Each row below holds a small network's activations on one input, seen along a few directions.
In each table, some parts of the input vary, and every possible input appears once, in random order.
A made-up example of a description, with smaller parts first: ring(8) and (point or line(9) or (values(3) and line(4))).
Shared parts are said once, and a part with two or three values counts as separate values.

Other details of the inputs vary at random and push rows far along two fixed directions, the same in every table; ignore that.
To show where, the next rows are all for the same input, with only those details redrawn:
[ -7   1   9  10  -7 -26   7  26  -6 -15  -7  31 -32  50]
[-22   5  22 -33  30 -14  20   9  13 -16  -7  -1 -50   5]
[ -2   0  12 -41  29  -2   5  -8  24  -7  -4 -20 -26 -21]
[ 48 -10 -19 -25   1  13 -33 -32  33  10   1 -33  36 -39]
[ 43  -9 -22  23 -33  -9 -32   0   5   3  -1  15  29  27]
[ -8   2  11  -4   4 -20   8  18   2 -13  -7  18 -33  32]
[-19   4  22 -44  37  -9  18   1  20 -14  -7 -13 -47 -11]
[-11   2  16 -34  26  -9  11   1  17 -12  -6  -8 -36  -5]

Table:
r1: [ -4  31   3  18 -13   8  17  35 -23  11 -11   2  14  32]
r2: [ -6  -8  -5  44 -15 -25 -10  46 -18  -4  14  55 -26  78]
r3: [ 17   0  -6 -22  14   9 -17 -18  25  -9   2 -13   1 -17]
r4: [-29   1  20 -29  47 -18  22  14  10   4  16   0 -57  -7]
r5: [ 23  35 -20  19 -51   8  -4   7 -12   4  -9  -5  70  34]
r6: [ 17  -3  -6   4  -7   7 -16 -21   7 -21  -8   3  13  -9]
r7: [ -2   0   4  21 -17 -29   3  30 -11 -15  -7  40 -27  61]
r8: [ -6   8  12 -40  36  -7  12 -16  22  -6   1 -17 -30 -32]
r9: [-24  10  28  -1  12 -15  22  -1  -1 -28 -19   9 -42   1]
r10: [ 18 -22  -9  -1  16  10 -27 -17  16  32  23 -25  12 -44]
r11: [-26 -20  11  -1  21 -17   8  26  -8  13  19  14 -43  13]
r12: [  9 -21  -9  28  -8   0 -15 -11  -5  15  11   3   8 -15]
r13: [ -6  -4  12 -10   2   4   4 -10   8 -30 -13  11 -18   0]
r14: [ 20 -35 -25  44 -36   7 -29  -1 -12   6  15  32  24  20]
r15: [ 36 -24 -25  25 -23   5 -40   9   9  13  18  22  25  29]
r16: [-41  34  15 -20  -1   9  40  -2 -15  -8 -14 -22  13  -9]
r17: [ 12  22  -6 -27   5  43   5 -38   5  14 -23 -59  57 -74]
r18: [ 18  -7  -2  -7  -6   0  -9 -21   9 -14 -12  -7  11 -18]
r19: [ -4 -10  -4  32 -17 -18   5  -9 -23  -5  -3  31  -4  11]
r20: [ 13  35 -13  13 -46  11   3  -5 -12  -6 -16 -12  69  13]
r21: [  1  18 -19  24 -42  12   4   6 -25  15   5  -9  61  14]
r22: [ 43 -14 -19   3   2  10 -38 -17  26  27  17 -23  31 -28]
r23: [ 26 -26 -24   6   0   8 -23 -35   5  24  20 -15  31 -52]
r24: [-22 -16   8  25 -15  -7   9   4 -18 -23  -8  41 -24  31]
r25: [-38 -20  21 -37  49   7  12   8  15   4  21  -5 -56 -22]
r26: [ 11  -5   4 -49  29  20 -11 -28  40  -9   0 -28  -7 -41]
r27: [-36 -19  16  -6  24 -12  22  11  -9  -1   8   8 -46  -4]
r28: [-21  -6  13  38 -13 -19  13   4 -23 -13 -12  32 -25  23]
r29: [-26  -7  22 -46  52  -7  17  13  21   4  12 -17 -53 -16]
r30: [ -1 -23 -13  35  -8  -9 -21  22 -15  13  25  32  -7  33]
r31: [ 25 -29 -28  22 -12  16 -34 -22   1  13  19  -1  34 -22]
r32: [ -3  21  -9 -17  -6  24   5  -3  -4  26  15 -41  51 -24]
r33: [-15 -15   3  48 -32 -27  10  19 -35 -15 -10  52 -18  54]
r34: [ 13  17 -17  47 -41  12  -5  30 -37  26  -2  10  46  33]
r35: [ 47  30 -27  34 -53  20 -19   5 -15  13 -21  -5  77  22]
r36: [ 13  35   2 -32   6  36  10 -26   9   0 -29 -54  45 -58]
r37: [-22  13  27 -19  28 -14  19   5  13 -15  -9  -1 -51   1]
r38: [-42  -6  20   1  18  -8  24  -1 -13 -26  -7  22 -46   6]
r39: [-17  34   8 -43  18  21  24   1  10  12   5 -48  23 -24]
r40: [-17 -15   0  27   3 -27   3  26 -21  16  24  36 -30  28]
r41: [ 18  14 -17   3 -13  36  -4 -14  -9  25  -7 -39  60 -41]
r42: [  4   3   4  -6   5  -8   5 -22   3 -16  -8   1  -6 -21]
The inputs of r25 and r15 match in every part but one. If r34 is changed in the same way as r25 into r15, which row does it become? -> r1
What do these inputs look like to the network? -> ring(6) and (values(2) or line(5))
Change only the values(2) part in r17. List by row number the other rows that result. -> r16
A walk changes only the line(5) part. It starts at r4 and steps to r22. List the rest of the walk in order. -> r29, r2, r15
A walk changes only the ring(6) part. It starts at r29 and steps to r7. List the rest of the walk in order. -> r18, r33, r27, r11

Table:
r43: [ -6   5  -9   5 -12   2   0   7  -6  19  17 -12  30   1]
r44: [ 47  -8 -19  19 -29 -10 -30  -8   9  -4  -7  10  26  15]
r45: [-42   6  27  17   2 -14  33   7 -24 -43 -28  36 -47  21]
r46: [ 33 -23 -23  16  -7  -1 -30 -13   2  26  16  -5  29 -20]
r47: [ 18 -23 -19  22 -27  13 -17 -40 -11   7   1 -10  45 -39]
r48: [ 12 -15 -10 -10  -1  16 -26  -8  20   2  19   1  14   0]
r49: [  1 -18  -8  20  -3  18  -7 -33 -10  -2  -3  -5  20 -43]
r50: [-24   3  24 -22  38 -24  26   7   2  -6  -7   6 -62  -7]
r51: [ 16 -20  -9  -1  16   2 -20 -15  12  20  17 -16   1 -35]
r52: [  5  -3  14 -19  34 -10  -2 -18  21   5   1 -12 -33 -36]
r53: [-21  32  22 -14   5 -25  29  13  -2 -17 -18  -3 -24  17]
r54: [-15  10   3  39 -11 -20  15  33 -36  14   5  22  -7  37]
r55: [-49   3  24  12   1  -4  33   8 -21 -45 -21  37 -42  29]
r56: [-35  34  22 -55  34  10  38  -3  13 -18  -9 -28 -24 -20]
r57: [-57  20  15  11   2 -12  42  43 -34  -2  10  27 -33  45]
r58: [ 25  22  -5  42 -36 -11  -9  28 -20  -1 -26  21  14  49]
r59: [-21  -7   5 -19  10   0   5  14   6  -9  10  12 -19  22]
r60: [ 19 -21 -14  15  -1  -7 -18  -6   1  21  14  -3   9 -13]
r61: [ -3  28  12  16 -14 -21  18  26 -19 -14 -19  18  -9  42]
r62: [  6 -21  -9 -29  22  19 -14 -18  22  17  22 -30  10 -45]
r63: [-20 -16   0  22  -4 -10  -3  28 -12   2  20  33 -26  39]
r64: [ 46  -8 -17  15 -22  -8 -30 -12  13  -5  -6   5  22   8]
r65: [  3 -22 -16  45 -30 -11 -16  27 -19   8  21  40   4  52]
r66: [ 33  24 -21  43 -53 -15  -9  12 -22  -4 -14  26  41  47]
r67: [-21 -15   5 -32  32   8   6  -1  10   7  19 -14 -18 -25]
r68: [ 13 -17 -20   9 -20  37 -22 -39   2 -10   0  -5  50 -31]
r69: [ 28  15  -4  15  -1   3  -8  -2  -2  23 -16 -16  16 -18]
r70: [ 25  -2  -5  19 -17 -18 -18   5   5 -13  -7  23  -6  28]
r71: [ 18 -16 -21  41 -42  -3 -31  20  -7  -3  15  42  21  63]
r72: [-22  12  14  14  16  -4  19  27 -20  18  -4  -3 -26   4]
r73: [ 32  14 -18  10 -30  11 -17  -1   0   2  -5  -6  52  17]
r74: [  3  -5   8  15   8 -24   0   6   1   0  -2  19 -34  10]
r75: [ 25  17   6 -42  19  18   0 -22  28   4 -19 -48  15 -55]
r76: [-19  12  10 -19  24  -7  18  -6   2  19   9 -33  -4 -35]
r77: [ 29  -3  -7 -26   8   0 -16 -20  22  -5  -9 -16   6 -24]
r78: [  9 -16 -10 -17   3  17 -18  -9  20   0  15  -9  13  -4]
r79: [ 32  -3  -2 -23  13   3 -24 -27  31  -5  -2 -18   4 -33]
r80: [-21  16   4   2  11  -6  23   8 -17  15   7  -8  -8 -11]
r81: [-38 -13   6  21 -18   0  19   0 -29 -16   1  27 -11  15]
r82: [ 28 -19 -23 -12 -10  21 -32 -17  22   7  16 -14  38 -11]
r83: [ 37  14 -16  -5 -12  28 -23  -9  14   9 -14 -30  46 -12]
r84: [ 38   9 -14 -11 -17  25 -19 -11  17   7 -10 -26  47 -13]
r85: [ 20  -7  -3 -48  25  21 -19 -32  43  -8   4 -36   5 -44]
r86: [ 19  -7 -11  24 -31 -11 -16  14  -1 -14  -3  32   6  53]
r87: [ 23  -7 -11 -37  10  15 -18 -21  28  -7   0 -21  15 -22]
r88: [ 44  10 -18  19 -17   0 -17 -16  -3  25  -5 -17  47 -20]
r89: [-12 -13   5  41  -5 -28  -2  28 -20   6  14  43 -35  41]
r90: [-16   0  10  30 -32 -20  16  -1 -28 -32 -24  36 -11  34]
r91: [-42  12  30 -14  35  -7  40  26 -12  10  -2  -8 -50  -9]
r92: [ 39  -5 -18  27 -33 -18 -26   4  -2  -7  -9  26  20  34]
r93: [  5 -13 -17  21 -30  -4 -16  23 -11  -5  11  38  11  58]
r94: [  4  10  -8  -2 -14  17  -4   8  -5   7   9  -8  36  14]
r95: [  0  -3   9   0  16 -23   7   3   1   2  -6  11 -30   0]
r96: [-18  -1  26 -34  50 -14  22  -9  19  -2  -4 -17 -58 -35]
r97: [-39  -7  19  -6  31 -24  26  24 -14   1   7  18 -62  12]
r98: [-26  -2  19  10  13  -2  23 -17 -14 -20 -20  12 -28 -23]
r99: [  7 -11  -7  46 -40 -13  -1 -15 -27  -8 -17  29  16  13]
r100: [-37  29  33 -21  31 -29  44  10  -2  -2 -13 -11 -46  -8]
r101: [-19 -15   9 -30  37  12  -3  -6  19   8  24 -16 -24 -32]
r102: [  7   5  -3 -33   8  34  -4  -6  19  13   3 -35  28 -28]
r103: [-29   3  21  -6  10 -18  21  26   1 -30  -6  29 -54  49]
r104: [-24  -2  13 -32   9  15  18 -33   8 -28 -15 -16  -7 -33]
r105: [-58  24  27 -24  14 -10  41  29  -6 -13   3   1 -32  33]
r106: [  2 -20 -19  33 -25  -8 -15  25 -21  10  19  37   7  45]
r107: [ 30 -11  -6 -10  14  -4 -15 -26  21  14  -1 -21   4 -41]
r108: [-12 -17  -2 -19  19  39  -2 -44   8  -4   5 -29  19 -73]
r109: [-30  22  32  -3  22 -20  41  28 -12   0 -20   8 -54  10]
r110: [-30  23   9 -54  28  25  25  -8  13  -2   8 -36   3 -31]
r111: [ 29  -9 -21  36 -45 -13 -25  17  -7 -11  -2  41  23  65]
r112: [ 32 -25 -23  38 -20  -8 -30  -3  -5  23  17  10  23   4]
r113: [-46  14  23 -37  42  11  35  14  -4   9  13 -26 -26 -24]
r114: [-41  21  26 -53  47  26  29  12  12  -1  -6 -36 -30 -23]
r115: [ -6 -14 -10  12 -32  15  -3 -22 -11 -15  -2  10  30   3]
r116: [ 24  -7 -20   6 -15  27 -20   0   0  31  14 -21  50 -21]
r117: [ 25  -2 -24  19 -16  28 -26   5  -6  35  10 -19  50 -12]
r118: [  9  20  -4  -9 -18  -1  -1  -3   9  -5  -6 -15  31  11]
r119: [ 20  -6  -1 -48  27  21 -22 -34  44  -7   6 -34   5 -45]
r120: [-20  28  13   6   7 -21  33  13 -17   0 -12   9 -25   9]
The inputs of r96 and r64 match in every part but one. If r88 is changed in the same way as r96 into r64, which row does it become? -> r61
The inputs of r72 and r114 match in every part but one. If r80 is changed in the same way as r72 into r114, which row does it become? -> r110
What do these inputs look like to the network? -> ring(6) and (values(2) or line(5) or line(6))
Change only the ring(6) part in r59. List by row number the other rows that result. -> r46, r67, r92, r95, r111
Change only the line(5) part in r118. List by row number the other rows that result. -> r56, r73, r83, r84
List by row number the other rows that have the ring(6) part in common with r101. -> r43, r57, r62, r63, r65, r67, r81, r106, r108, r113, r116, r117
Change only the values(2) part in r45. List by row number the other rows that result. -> r90
